Each row below holds a small network's activations on one input, seen along a few directions.
Each table varies a few parts of the input and shows all the possible inputs, shuffled.
Descriptions start from the smaller parts, as in this example, which fits no table here: one of 2 separate values, together with either a single point or one of 11 places around a ring or (one of 4 places along a line, together with one of 8 places around a ring).
Shared parts are said once, and a part with two or three values counts as separate values.
(in the rows, 128 means zero)

Other details of the inputs vary at random and push rows far along two fixed directions, the same in every table; ignore that.
These rows show it; all are for the same input, with only those details redrawn:
[ 97 140 138 135  93 140 118 122 102 106 132 157 141]
[ 94 136 152 107  79 140 121 114  93  67 134 141 147]
[160 184 134 128 143 169 118 149  75  81 158  72 149]
[ 94 139  76 160 179 134 114 167 113 205 139 125 137]
[ 94 139 163 109  68 132 122 108  95  54 133 163 145]
[128 153  99 137 144 155 116 150  82 138 146  86 146]
[ 80 127 122 121 110 129 125 121 112 123 141 172 142]
[ 59 120 131 127  81 123 121 115 128 122 119 189 135]

Rows:
r1: [113 126 140  79 108 152  85  63 113  63 123 136 144]
r2: [132 109  93 160 162 137  72 124 178 211 126 137 138]
r3: [174  64  91 168 185 150 124 190 172 227 152 157  64]
r4: [170  65 169 139  91 113 165 121 137 111 137 167  74]
r5: [ 90 160 173  92 100  91 155 105 112  44  78 150 180]
r6: [114  97 155 105 100 133  98  65 143 137 134 206  72]
r7: [226 146 141 137 121 165 144 142 101  73 201  45 110]
r8: [ 86  96 112 139  92 135 154 147 126 107 135 164 122]
r9: [ 83 128 115 125 129  91 190 148 153 105  78 154 160]
r10: [247 155 165 148 172 129 109 125 120 120 154  27  87]
r11: [143 105  98 147 125 138 163 168 123 160 119 158  69]
r12: [137 156 131  98 178 109 120  99 118 160 132  72 127]
r13: [ 85 146  83 137 155 125 121 136 126 152  95 185 138]
r14: [117  59 102 195 145 139 117 150 171 203 162 158 110]
r15: [157 110 182 102  84 109 171 108 133  38 122 119 169]
r16: [194 155 180  93 139 141 120  74  86  72 146  71  81]
r17: [173  89 142 121  92  98 160 137 130 116 130 103 120]
r18: [135  93 115 123 115 130 150 125 158 144 120 135 166]
r19: [157  92 214  99  50 115  98  71 147  57 147 180  91]
r20: [137 184 134  95 164 137 114  70 120  89 129  77 175]
r21: [111 130  77 138 114 131 158 179 126 145 137 126 103]
r22: [105 118 146 121 106 101  95 100 190 140 103 156 171]
r23: [ 75 130 133  90 127  94 110  87 171 162  88 178 157]
r24: [147 147 146 112 111 108 199 156  96  54 106  66 130]
r25: [ 99  98 123 128 143  87  95 130 196 201  86 139 162]
r26: [ 93 103 125 102  65 135 155 124 109  23  91 162 141]
r27: [ 91 131  98 112 123 128  89  85 151 201 157 168 102]
r28: [150 150 134 137 161 113 152 145  82 141 114  98  95]
r29: [ 62 148 132 111  97 107 143 109 145 115  60 185 171]
r30: [106  94 107 178 159 122  72 135 193 216 155 146 124]
r31: [156 186  87 165 199 174 112 181  90 170 153  50 142]
r32: [149 161 136 121 161 172  86  98 115 106 177  80 128]
r33: [170 142 111 158 167 134  88 126 158 198 185  71 116]
r34: [126  95 123 150 113 112 179 167 120 142  91 134  71]
r35: [121  60 102 144  86 132 126 117 148 135 127 184 127]
r36: [ 61 110 100 125 121 114 177 140 163 129  69 172 157]
r37: [214 193 124 131 182 159 139 150  56 113 154  66  96]
r38: [ 96 155 122 128 126 137 133 154 115 155 130 156 123]
r39: [125 156  82 151 222 108 136 211 117 241  96  84 144]
r40: [210 166 190 115 156 113 116 134 135  70 143  17 145]
Question: What do these inputs look like to the network?
Answer: one of 5 places around a ring, together with one of 8 places around a ring
Question: Changing only the place on the ring of 5 turns r23 into r5. The same change can be made to r20. Which row results?
Answer: r29
Question: Change only the place on the ring of 8 in r3. List by row number the other rows that result.
Answer: r4, r7, r14, r15, r17, r18, r35
Question: Change only the place on the ring of 5 in r40. List by row number the other rows that result.
Answer: r12, r17, r24, r39
Question: Change only the place on the ring of 5 in r4. List by row number the other rows that result.
Answer: r10, r16, r28, r34

Rows:
r41: [ 77 112 118 127 102 115 133 130 142 146 106 177 132]
r42: [123 137 121 123 136 122 138 135 130 131 125 118 136]
r43: [141 125 129 134 135 134 133 129 132 135 146 114 126]
r44: [138 134 119 141 135 140 127 141 120 122 143 111 122]
r45: [128 134 126 132 144 125 116 122 131 135 121 119 145]
r46: [149 125 129 134 133 133 118 129 139 132 131 119 131]
r47: [144 131 139 134 136 126 122 130 128 143 132 110 120]
r48: [143 138 118 139 138 146 124 135 121 125 139 117 129]
r49: [ 77 109 121 126 111 120 123 119 141 146 107 180 137]
r50: [144 122 175  89  68 134 136  84 119  24 140 131 129]
r51: [119 132 171  89  84 126 137  89 118  44 124 139 147]
r52: [151 121 123 133 132 132 115 130 135 129 134 108 126]
r53: [123 138 118 125 132 119 142 136 130 131 124 117 133]
r54: [128 138 121 133 129 116 134 140 132 135 119 114 135]
r55: [147 124 135 140 130 131 123 133 133 136 140 109 129]
r56: [122 138 122 127 142 133 123 130 123 130 124 122 142]
r57: [141 134 131 125 144 125 129 125 123 141 139 116 121]
r58: [147 132 131 130 139 128 118 125 132 139 124 118 122]
r59: [124 134 122 125 148 128 123 119 130 132 126 121 142]
r60: [142 139 132 134 141 137 127 133 116 138 140 111 118]
r61: [139 132 128 126 145 128 130 130 128 132 137 108 113]
r62: [131 138 125 130 141 124 123 134 130 136 121 112 142]
r63: [ 97  94 119 128 103 124 120 120 153 146 120 180 119]
r64: [140 139 127 131 144 134 126 138 120 129 137 109 113]
r65: [143 132 128 140 135 141 129 137 123 131 146 112 127]
r66: [148 130 121 130 143 138 128 128 135 132 139 114 128]
r67: [119 141 114 133 128 127 138 142 119 129 122 119 134]
r68: [ 91 107 125 127 108 125 122 118 142 151 111 185 115]
r69: [130 138 124 130 133 119 130 139 131 133 120 112 138]
r70: [152 117 128 137 137 119 145 143 122 123 116 114 126]
r71: [145 134 178  97  70 141 136  92 112  24 138 137 135]
r72: [ 78 112 119 127 110 119 126 125 141 147 107 178 136]
r73: [142 133 123 137 138 138 128 141 127 123 144 110 122]
r74: [146 127 126 128 138 127 115 126 131 137 125 112 117]
r75: [145 123 130 137 131 127 122 136 137 127 137 109 125]
r76: [148 128 133 136 133 125 120 133 132 138 139 115 133]
r77: [145 136 127 135 138 135 125 137 121 133 146 116 130]
r78: [ 87 105 129 125 114 110 119 117 154 151 104 173 139]
r79: [114 134 111 136 147 134 118 128 123 144 121 128 142]
r80: [123 141 119 127 137 129 131 138 123 130 124 119 138]
r81: [101  85 125 125 109 106 153 127 145 139 104 181 119]
r82: [142 127 124 131 139 133 132 134 134 126 144 109 121]
r83: [135 139 128 138 138 139 127 134 111 138 138 114 118]
r84: [141 130 135 131 136 122 120 132 132 133 129 111 115]
r85: [123 141 119 127 133 127 134 140 123 129 123 118 136]
r86: [124 137 121 123 141 124 134 133 130 132 125 118 137]
r87: [144 133 136 132 137 120 120 128 126 144 131 117 124]
r88: [141 128 176  87  77 130 135  83 114  35 132 131 121]
r89: [144 135 118 128 144 138 120 131 120 135 132 111 115]
r90: [125 142 120 127 141 132 127 135 122 130 125 118 141]
r91: [138 136 116 133 142 140 120 132 114 133 132 113 115]
r92: [144 135 126 124 145 132 127 122 129 136 132 117 120]
r93: [135 130 178 107  65 140 139  97 102  33 144 134 134]
r94: [ 84 105 126 130 106 119 125 125 142 149 116 179 107]
r95: [130 138 125 130 138 121 126 137 131 134 120 113 140]
r96: [137 141 127 133 139 133 125 132 109 138 138 119 121]
r97: [147 142 124 130 146 139 123 130 120 133 132 115 120]
r98: [142 132 114 136 134 144 121 133 118 121 140 112 124]
r99: [124 137 121 123 144 126 131 130 130 133 126 118 140]
r100: [ 93 106 134 124 108 113 124 119 141 157 119 183 116]
r101: [100  91 120 134 112 112 149 135 139 145 102 183 118]
r102: [142 126 116 141 140 132 149 145 107 121 121 118 124]
r103: [122 137 120 128 144 133 120 124 123 132 123 122 144]
r104: [140 132 133 128 141 131 131 126 125 140 139 111 117]
r105: [ 98  97 129 125 109 114 128 119 155 157 128 179 124]
r106: [ 91 101 125 133 102 120 124 125 142 152 126 185 124]
r107: [122 141 116 130 129 124 138 141 124 130 122 119 134]
r108: [119 141 117 131 135 131 130 138 118 129 123 121 138]
Question: What do these inputs look like to the network?
Answer: one of 4 places along a line, together with either a single point or one of 6 places along a line or (one of 2 separate values, together with one of 5 places around a ring)
Question: Changing only the place on the line of 4 turns r69 into r85. The same change can be made to r62. Which row results?
Answer: r90
Question: Change only the place on the ring of 5 in r88. List by row number the other rows that result.
Answer: r57, r61, r92, r104
Question: Start at r58 and move only the place on the line of 4, one step at a time. The first step leads to r92. Which rows follow, in order?
Answer: r97, r68
Question: Start at r55 and move only the place on the line of 4, one step at a time. The first step leads to r43. Which rows follow, in order?
Answer: r65, r93

Rows:
r109: [ 92 109 133 116  88 128 133 114 134 131 129 187 104]
r110: [166 138  83 175 195 151 115 169 109 190 148  81 108]
r111: [163 170 152 104 128 153 116 105 101  77 156  86 130]
r112: [145 164 111 134 172 160 108 130 105 126 153  83 139]
r113: [ 66 104 108 126 138 111 115 116 148 187  92 190 124]
r114: [ 60 138 146 119  79 103 121 127 135 132 103 169 158]
r115: [111 121 150  97  79 125 126  96 143  64 128 144 148]
r116: [143 134 172 109  94 142 110  90 109  55 139 125 131]
r117: [ 95  83 135 139 118 102 111 124 181 201 124 181 115]
r118: [150 140  98 145 153 152 139 150 116 125 141 102 143]
r119: [173 129 137 146 145 129 136 150 123 138 156  87 109]
r120: [120 116 138 116 104 117 153 120 121  91 105 155 139]
r121: [127 122 131 126 115 130 144 132 129 118 151 127 118]
r122: [145 147 108 135 167 139 140 144  90 126 124  95 118]
r123: [188 140  97 163 179 138 126 171 124 151 147  57 120]
r124: [ 51 120 106 154 103 103 136 161 140 187 102 185 140]
r125: [ 97  75 104 156 113 117 126 142 162 182 112 195 124]
r126: [178 161 109 134 155 153 140 152 107  92 153  51 135]
r127: [129 131 191  82  80 107 144  85 123  46 122 133 136]
r128: [115 132 163 102  74 149 141  98  97  32 140 152 127]
r129: [161 158  87 149 191 157 116 152 122 158 145  70 160]
r130: [147 149 166 100 109 134 131 102 118  62 159  95 140]
r131: [159 152 162  98 110 132 149 110  87  59 127 106 111]
r132: [ 79 109 117 119 131 103 116 116 154 198  94 189 112]
r133: [ 93  83 116 142 116 105 108 128 186 189 106 178 126]
r134: [116 112  98 145 168 105 146 158 142 207 118 132 106]
r135: [133 121 177 103  78 127 107  86 126  82 132 152 116]
r136: [ 98  87 119 144 111 117 118 133 155 195 120 196  88]
r137: [141 132 154 102  97 120 157 117 116  52 111 118 131]
r138: [114 123 147 102 105 105 135 106 143  94 100 138 140]
r139: [189 148 101 162 191 149 109 155 125 164 145  58 149]
r140: [154 147  81 151 210 132 123 158 127 187 117  80 152]
Question: What do these inputs look like to the network?
Answer: one of 2 separate values, together with either a single point or (one of 3 separate values, together with one of 5 places around a ring)
Question: Changing only the choice among 2 separate values turns r130 into r121. The same change can be made to r133. Which row results?
Answer: r123
Question: Change only the choice among 2 separate values in r139. List by row number the other rows that result.
Answer: r125
Question: Change only the place on the ring of 5 in r131. List by row number the other rows that result.
Answer: r120, r122, r134, r137
Question: Change only the choice among 3 separate values in r112. List by row number the other rows that result.
Answer: r113, r116
